A small network was shown many inputs. Here are its activations along a few directions, one row for each input.
Each table varies a few parts of the input and shows all the possible inputs, shuffled.
A made-up example of a description, with smaller parts first: one of 5 places around a ring, together with either a single point or one of 9 places around a ring or (one of 2 separate values, together with one of 6 places along a line).
Shared parts are said once, and a part with two or three values counts as separate values.
In the rows, 128 means zero.

Table:
R1: [160 114 141 160 106 151 127 139 114 112 136 170]
R2: [ 72 162 121 103 154  72 135 148  81 179 106  91]
R3: [140 125 150 121  88 113 133 119 159 115 169 107]
R4: [ 75 153 103 110 168  84 127 157  71 167 100 113]
R5: [133 126 116 162 116 131 124 102 146  87 139 182]
R6: [125 128 149 132  99 101 134  92 173 102 161 110]
R7: [123 108 113 147 155 147 111 117 147  96 143 166]
R8: [114 175  76 109 163 107 110 157  91 157  46  77]
R9: [118 107 122 134 147 144 120 104 154  96 128 173]
R10: [146 106 141 104 136 151 143 111 136 132 136 138]
R11: [144 114 162 126  77 136 135 141 149 141 160  97]
R12: [146 109 146 115 139 163 138 124 127 134 142 131]
R13: [116 198 103 115 106  72 115 156 101 150  71  46]
R14: [145 116 142 169 103 165 123 147 117 112 135 165]
R15: [147 109 160 113 133 151 137 134 143 146 159 106]
R16: [147 123 175 132  86 128 137 122 139 126 159  95]
R17: [129 107 146 102 124 136 134 111 162 135 149 117]
R18: [128 103 139 111 145 151 122 114 147 121 141 141]
R19: [ 79 170 117 122 109  51 137 158  77 159 122  75]
R20: [148 104 133 146 145 172 131 145 123 127 134 153]
R21: [159 118 128 158 104 144 133 116 117 106 132 173]
R22: [152 109 133 127 136 153 133 116 126 122 128 166]
R23: [ 79 159  93 132 163  93 131 157  56 163  87 138]
R24: [142  99 145 119 144 163 124 137 135 141 146 131]
R25: [125 112 141 118 143 126 126 104 170 120 162 116]
R26: [145 103 160 111 129 150 140 123 144 140 147 105]
R27: [140 115 125 131 144 153 132 120 142 118 132 171]
R28: [130 110 127 120 163 136 123 117 165 115 155 144]
R29: [ 86 169  88 161 130  80 124 164  51 144  95 146]
R30: [120 115 134  98 127 126 131  96 174 117 154 124]
R31: [139 106 151  97 118 139 144 109 145 131 145 114]
R32: [125 132 151 129  99 108 128 118 177 108 171 111]
R33: [130 128 111 171 116 144 119 112 146  97 141 179]
R34: [119 175  75 128 157 112 102 158  80 152  35 104]
R35: [118 106 128 120 150 134 124  99 164 104 139 143]
R36: [141 122 119 166 109 146 132 119 130 100 134 174]
R37: [144 112 157 111  77 120 141 117 145 122 156 103]
R38: [151 103 137 134 137 169 133 130 117 126 130 158]
R39: [114 186  97  98 150  93 115 152 102 162  59  57]
R40: [126 186  65 158 124 104 112 160  76 140  38 111]
The inputs of R17 and R3 match in every part but one. If R39 is changed in the same way as R17 into R3, which row does it become? -> R13
The inputs of R22 and R37 match in every part but one. If R9 is changed in the same way as R22 into R37, which row does it become? -> R6
What is each input in this table made of? -> one of 5 places along a line, together with either one of 2 separate values or one of 6 places along a line
Which other rows does R1 become when the place on the line of 6 takes its other values? List them by row number. -> R5, R14, R21, R33, R36
Which other rows does R8 become when the choice among 2 separate values takes its other values? List them by row number. -> R4
Which other rows does R14 become when the place on the line of 5 takes its other values? List them by row number. -> R11, R15, R20, R24
